[[  7  -5 -45  12 -24   9 -12 -10  44  -9 -50  -5 -42]
 [-17  -8 -16 -25  -9 -21 -16 -10 -21   3 -10 -13  -8]
 [  7  -8 -16  -6  -9  -1 -25 -25 -21 -22 -26  -5 -15]
 [-24 -11  -1  -6  -9  -1   1   1   3 -16  -2  -2  -1]
 [ -1 -11  -8 -13 -16  19  -7 -10  -5  -9 -26  -7 -21]
 [-17  -2   6 -19 -16 -21 -12 -15 -21   9  -2  -5  -8]
 [ -1  -8 -16 -13 -16  19  -7 -10  -5  -9 -26  -7 -21]
 [ -9   5 -16 -13  -9  -1 -33 -15  -5  -9  -2 -15  -1]
 [ 15  -8  21   6  -9 -11 -12 -41  -5   3  14 -15 -15]
 [ -9 -24  -1 -13  -1  38  -7  -4 -13 -16 -18 -10 -35]
 [-40  -8  -8 -38  45 -31  -3 -20  -5 -41  -2 -20   6]] result: 6

[[77 76 83 50 14 66 64 57 65 65 73 35 52 48 38]
 [78 73 83 52 18 66 64 57 64 63 71 37 54 48 39]
 [78 82 85 46  4 67 65 57 67 69 77 29 48 48 34]
 [77 79 84 48  9 66 65 58 66 67 75 32 50 48 36]
 [77 77 83 49 12 66 64 58 66 66 74 34 51 48 37]] result: 37

[[165  74 123 106 105 151 113 122 135 105  85 128 122 106]
 [133 119 109 112  49 144 127 149 111 100  83 116 125 156]
 [128 130 123  62 115 119 162 121 156 107  76 128 144 193]
 [142  99 106  94 160 149 111 106 114 121 154 135  91 110]
 [132 113 137  89 116 114 101 130 131 105 111 115 131 138]] result: 138

[[5806 6267 4382 4929 7852 4087 6858 5083 7942 6252 5050]
 [5847 6451 4317 4613 5143 6299 6508 5603 6877 5618 5068]
 [4640 5977 4633 5560 4579 5190 5569 5342 6165 6090 5941]
 [6093 4171 6393 7337 6262 4249 4372 5341 4454 5263 6188]
 [6341 5604 4987 5081 5832 4353 6278 5323 6148 3237 5465]
 [4995 6412 4160 4410 5372 5642 6460 5441 6971 5084 5761]
 [7485 5517 5723 4855 6135 6376 5346 5574 5092 3027 5299]
 [5598 4671 5484 5229 2891 6123 3811 4815 4737 7537 5801]] result: 5801

[[4 4 5 4 4 4 3 3 4 1 4]
 [3 5 4 4 4 4 4 5 4 5 4]
 [4 4 6 3 6 3 7 6 5 7 5]
 [6 4 5 4 7 4 5 8 5 5 5]
 [4 5 3 4 6 3 2 7 3 3 3]
 [5 5 4 4 5 4 7 4 5 5 4]
 [5 5 4 3 2 4 7 3 5 0 5]] result: 5
---
[[ 15 -24   7  -9  29  10  14   6  15]
 [ 18  25   8 -39  14   7  -4   1  35]
 [ -8 -28   9  35  33   5 -10  24  36]
 [-22   0  -7 -16  22  19  -4  13   5]
 [ 31 -21  16  -4  -6   9  48 -35  -9]
 [  4  16   9 -11  28  21  46  -1  -2]
 [ 22   1  13  20  21  16  17  49   7]
 [ 35  41  42  46  21   2 -15  16  19]
 [  8 -19  33  21 -15   1  -5   8  21]
 [  0  37  -1  31  13  16  31 -10  11]] ==> 15

[[ 82 115 192  75 127 148 133 110  23 238 142  94 104]
 [118 113 131 117 101 121 118 115 135 111 139 119 131]
 [115 132 112 124 142 115 128 125 114 107 103 146 117]
 [134 113 102 141 110  79 122 109 190  38  66 143  95]
 [153 106 143 185 155 176  77 177 149  95 177 101 139]
 [111 113 199 115 171 106  83 140 133 130 109 122  85]
 [ 77 140  61  94 135 149 154 114  63 186 143  93 187]
 [119 120 190 116 141 120 114 129  91 138 110 143  71]
 [ 89 129  80  84  96  64 165  75 126 108  49 135 111]] ==> 82

[[ 364  296  303  -28   -9  100 -107  510  139 -396  -57  219  212  301]
 [  14 -111  482   42  317  112  220 -277   10 -530  311 -136  -46  429]
 [ 133   28 -234  196  142  186  155 -307  134 -123  193   24   35  262]
 [ 277  296  164    6  140   70   11 -447  -74  411  195  162  146 -170]
 [   7   29  493   97  440   89  362  619   13  470  275   75  129 -529]
 [ 173   41 -291  566  -51  167 -145 -545  133  -14  -57   62 -114  600]
 [ 294  212  248 -128  -59   60    1 -370  289  624   10  353  287    9]
 [  63  246 -391  -21  377  183  298 -508  145  -30 -100  250  352  410]
 [  30  -11  734  -22  205  -87  363 -177   27  -83  462    7 -134  387]] ==> 364

[[ 27  94  64  47 190 162  59  48  53 127 102  65]
 [ 49  90 104  53  93 168  64  61  61 122  86  40]
 [ 63 175 116  94 171 188 136  92  85 182 132 165]
 [184 139 131 182 157  52 172 174 175  91 160 204]
 [ 81 184  75 140  93  38 199 184  35 173 153 203]
 [187  55 148 144  63  55  88 143 171  71  79  55]
 [123  73 141  61 155 124  30  17 197  63 123  47]
 [126 126 125 193  46  87 223 232  60  65 142 211]
 [229  49 143 182 113  79  94 167 200  46  98  60]
 [242 112 145 172  45  78 105 176 192 198  42  58]
 [ 88 104  36 147 184  67 163 167  54  56 158 182]] ==> 27

[[ 96 121 158  34 156  74]
 [118 114  83 153  69 127]
 [103  97 138 108 165 118]
 [131  93  67 230  84 173]
 [101 105 152  78 173 102]
 [113 110 163  72 195 101]
 [114 133 105  71  74  83]] ==> 96

[[5443 5387 5544 5329 5492 5411 5453 5520 5463]
 [7254 5306 3758 9084 5270 8144 4259 4573 5744]
 [6169 5621 4757 6844 5405 6371 4925 5003 5525]
 [3866 4716 6897 2242 5561 3084 6592 6187 5250]
 [4967 4890 6570 2913 5448 3478 6298 6129 5332]
 [6244 5860 4643 6921 5405 6659 4841 5026 5500]] ==> 5443

[[4 5 5 5 5 5 4 4 4 4]
 [6 4 4 5 4 5 4 4 6 4]
 [8 4 5 5 5 5 3 4 6 5]
 [3 5 4 5 4 4 4 4 3 4]
 [5 4 5 5 4 5 3 4 5 5]
 [5 5 5 6 4 4 3 4 4 5]
 [5 4 5 4 5 5 4 4 4 5]
 [6 5 5 5 5 6 3 4 5 5]
 [5 4 4 3 4 4 5 4 6 4]
 [4 4 4 3 5 5 5 5 5 4]
 [5 5 4 3 4 5 5 4 7 3]
 [3 4 5 5 5 4 4 4 2 5]] ==> 4

[[425 557 557 692 482 111 787 184 729]
 [551 499 480 697 460 115 785 282 651]
 [243 394 447 728 688 307 778   9 783]
 [500 531 517 691 460 111 777 229 697]
 [558 498 481 691 453 123 768 283 653]
 [270 383 434 731 686 292 782  27 769]] ==> 425
